[138 100 130 138 185  81 137 135 139]  Q_545
[119 118 129 117 129  52 119 129 119]  Q_184
[119 118 144 117 181  52 119 129 121]  Q_538
[125  70 144 117 181  52 127 126 127]  Q_64
[131 149 141 128 140  99 130 130 126]  Q_697
[119 118 144 117 181 101 119  71 114]  Q_259
asked: [119 118 144 117 181 101 119  71 114]  Q_259
succ: [137]  [135]
succ: [71]  [114]
howmany Q_184: [129]  3
succ: [100]  [130]
howmany Q_184: [130]  0

[ 70 169 101 169  76  70  86 175 169] -> Q_64
[ 87 152 156 129  72 130  96 102 139] -> Q_575
[106 143 138 138 185 138 171 171  75] -> Q_952
[107  85 147 152 120  83  89 149 151] -> Q_697
[129  68  66  92 130  68 201 100 149] -> Q_545
asked: [ 70 169 101 169  76  70  86 175 169]  Q_64
howmany Q_952: [138]  3
asked: [106 143 138 138 185 138 171 171  75]  Q_952
asked: [ 87 152 156 129  72 130  96 102 139]  Q_575
howmany Q_64: [169]  3

[130 124 130 125 120 121 124 134 130 120 129 132 128 125 122 129 123 123]  Q_545
[126 128 128 129 124 123 126 132 128 130 125 126 124 124 128 127 127 127]  Q_697
[114 135 123 141 131 134 139 129 125 153 108 114 115 137 140 121 126 132]  Q_541
[116 136 126 138 128 138 135 128 132 150 112 119 116 136 139 129 132 131]  Q_229
[125 128 129 130 122 126 129 133 130 131 122 126 123 128 128 129 125 125]  Q_61
[138 118 132 117 115 113 118 138 129 102 140 140 134 118 113 129 118 118]  Q_538
[121 129 128 133 119 128 130 134 130 136 116 124 119 130 130 129 125 125]  Q_184
[137 130 127 122 147 138 129 113 123 118 143 117 142 133 128 127 136 136]  Q_996
[144 100 135 112 102  96 112 149 122  71 142 151 140 117  94 116  92 102]  Q_575
asked: [114 135 123 141 131 134 139 129 125 153 108 114 115 137 140 121 126 132]  Q_541
asked: [138 118 132 117 115 113 118 138 129 102 140 140 134 118 113 129 118 118]  Q_538
asked: [116 136 126 138 128 138 135 128 132 150 112 119 116 136 139 129 132 131]  Q_229
asked: [130 124 130 125 120 121 124 134 130 120 129 132 128 125 122 129 123 123]  Q_545

[151  83  86  97  90 124 111 137 163 131 103 126 122 153 133 111  81 151
  94  82 143 120 100 139  87 114 134 113  86 131 138 110 145 114 132 137
 122 108  96 159 116 119 141 135 112 116 111 109 162 116 128  98 146 149
  99] = Q_697
[100 108 128  99 140  86 156 162 147 105 127 107 121 137 139  97 108  82
 114 110 167 158 111 139 134 136 137 114 104 112  89 135 108 155  87  88
  87 151 136 124 124 148 105 161 146 148 106  97 148 163 127 147 141 140
 137] = Q_229
[ 65 178 169 160 181  93 149 114  78  93 151 122  99  88 143 116 173  75
 166 191 127 176 141 143 199 156 151 137 170 142  84 177  75 141  72  72
 109 131 169  78 110 170  96 156 163 134 156 113  89 151 113 188 101 117
 163] = Q_64
[124 142 136 131 142 128 142 125 100 132 132 119 144 123 100 144 144 113
 142 135 110 102 145  87 126 136  88 112 134 100 120 108 119 141 140 124
 144 107 134 101 133 105 108  88 125 140 114 136  96 132 137 119  98  85
 136] = Q_996
[ 65 178 169 160 181  93 149 114  78  93 151 122  99  88 143 116 173  75
 166 191 127 176 141 143 199 156 151 137 155 129 151 158 151 102 110 118
 111 120  96 147 101 158 100 136  87  91 120 115 141 137 137 157 114 150
 100] = Q_184
[ 65  81 169 160 181  93 149 114  78  93  75 122  99  88 143 116 173  75
 166 191 127 176 141 143 199 156 112 198 170 132  84 199  75 141  72  72
 109 186 107 145 149 109 111 110  97  99  83 137 150 143 142 115 142 127
 112] = Q_952
asked: [124 142 136 131 142 128 142 125 100 132 132 119 144 123 100 144 144 113
 142 135 110 102 145  87 126 136  88 112 134 100 120 108 119 141 140 124
 144 107 134 101 133 105 108  88 125 140 114 136  96 132 137 119  98  85
 136]  Q_996
howmany Q_952: [113]  0
asked: [ 65 178 169 160 181  93 149 114  78  93 151 122  99  88 143 116 173  75
 166 191 127 176 141 143 199 156 151 137 170 142  84 177  75 141  72  72
 109 131 169  78 110 170  96 156 163 134 156 113  89 151 113 188 101 117
 163]  Q_64
howmany Q_952: [199]  2

[142 139 128 138 131 121 131 139 127 106 151 138 143 137 122 129 139 119
 121 129 132 136 126 138 118 128 123 121 132 123 133 133 121 123 127 140
 134 123 119] -> Q_541
[143 134 140 135 133 125 133 126 125  88 124 144 149 117 129 120 125 135
 115 107 134 135 133 143 127 147 126 107 119 129 130 128 129 127 156 145
 127 116 156] -> Q_697
[128 119 159 133 131 157 138 107 100  81 118 146 137 121 126 120 108 132
 114 100 150 148 131 129 108 136 134 114 108 135 125 141 130 121 149 132
 129 115 156] -> Q_61
[108  89 118 147 124 152 140 133 125 132 132 110 119 130 147 157 101 121
 137 122 136 148 130 119 106 137 160 123  98 141 113 148 132 124  94 112
 123 127 141] -> Q_996
[155 112 121 133 128 117 133 146 117  99 112 144 141 100 154 162 142 104
 115 115 116 141 137 157 121 125 102 124  97 138 113 140 137 128 140 135
 118 143 181] -> Q_545
[156 119 129 154 116 129 117 115 117 123 132 100 156 130 132 130 146 129
 123 135 138 128 128 112 129 121  99 108 120 127 123 133 140 131 125 131
 122 143 160] -> Q_229
[128 119 159 133 131 157 138 107 100  81 118 146 137 121 126 120 180 132
 114 100 150 148 131 129 108 136 134 114 108 135 125 141 115 131 118 157
 146 104 116] -> Q_538
[128 119 159 133 131 157 138 107 100  81 118 146 137 121 126 120 180 132
 114 100 150 148 131 129 108 136 134 114 108 135 125 141 130 121 149 132
 129 115 156] -> Q_184
[120 135 133 154 117 152 139 127  97 146 120 124 155 141 118 151 118 125
 166 115 132 136 133 132 131 128 139 128 137 122 119 106 141 137 141 115
 104 128 114] -> Q_952
asked: [108  89 118 147 124 152 140 133 125 132 132 110 119 130 147 157 101 121
 137 122 136 148 130 119 106 137 160 123  98 141 113 148 132 124  94 112
 123 127 141]  Q_996
asked: [143 134 140 135 133 125 133 126 125  88 124 144 149 117 129 120 125 135
 115 107 134 135 133 143 127 147 126 107 119 129 130 128 129 127 156 145
 127 116 156]  Q_697
asked: [128 119 159 133 131 157 138 107 100  81 118 146 137 121 126 120 108 132
 114 100 150 148 131 129 108 136 134 114 108 135 125 141 130 121 149 132
 129 115 156]  Q_61

[167  57 169  59] : Q_996
[168 168 168 168] : Q_541
[ 71 168 114 189] : Q_61
both Q_61 Q_541:   [168]
asked: [167  57 169  59]  Q_996
howmany Q_541: [168]  4

[181 169 121 186 112  95  81  71  70  72  83  97 116 136 155 172 182 188
 185 177 164 146 126 108  90  77  70  69  75 121 104 122 142 161 176 184
 122 184 174 159 140 121 102  86  74  70  70  77  91 108 128 186 166 179
 186 187] = Q_259
[ 85  76  70  65  65  65  69  76  85  96 108 121 135 147 160 170 179 186
 190 193 191 187 181 172 161 149 136 124 111  98  87  77  71  66  64  65
  69  74  83  93 105 117 130 143 156 168 176 185 145 192 192 188 183 175
 164 153] = Q_229
[133 143 151 156 159 159 155 149 142 132 121 112 105 100  98  98 101 107
 116 124 135 144 151 157 158 158 154 148 140 131 121 112 103  99  97  98
 101 108 117 127 137 145 152 157 159 158 154 147 138 129 118 110 104  99
  97  97] = Q_61
asked: [181 169 121 186 112  95  81  71  70  72  83  97 116 136 155 172 182 188
 185 177 164 146 126 108  90  77  70  69  75 121 104 122 142 161 176 184
 122 184 174 159 140 121 102  86  74  70  70  77  91 108 128 186 166 179
 186 187]  Q_259
succ: [146]  [126]
howmany Q_259: [121]  3

[ 57  62 156 130] -> Q_697
[144  90 184 153] -> Q_545
[ 90  90 184  91] -> Q_229
asked: [144  90 184 153]  Q_545
succ: [144]  [90]

[128 171  78 194 171] = Q_538
[126 163 163 163 162] = Q_541
[148 129 128 125  78] = Q_229
[119 185 163  79 133] = Q_996
asked: [126 163 163 163 162]  Q_541
howmany Q_996: [80]  0
howmany Q_541: [126]  1
both Q_541 Q_996:   [163]
howmany Q_541: [163]  3

[143 122 107 196 189 146  55 102] -> Q_61
[132  97 153 122  91 111 171 194] -> Q_538
[184 113 195  71 187 183  60  62] -> Q_996
[142 126 158  94 108 195 176 130] -> Q_697
[ 73 115  82 121  80  79 170 199] -> Q_541
asked: [132  97 153 122  91 111 171 194]  Q_538
both Q_996 Q_697:   [195]
succ: [158]  [94]
both Q_61 Q_538:   [122]
howmany Q_541: [199]  1

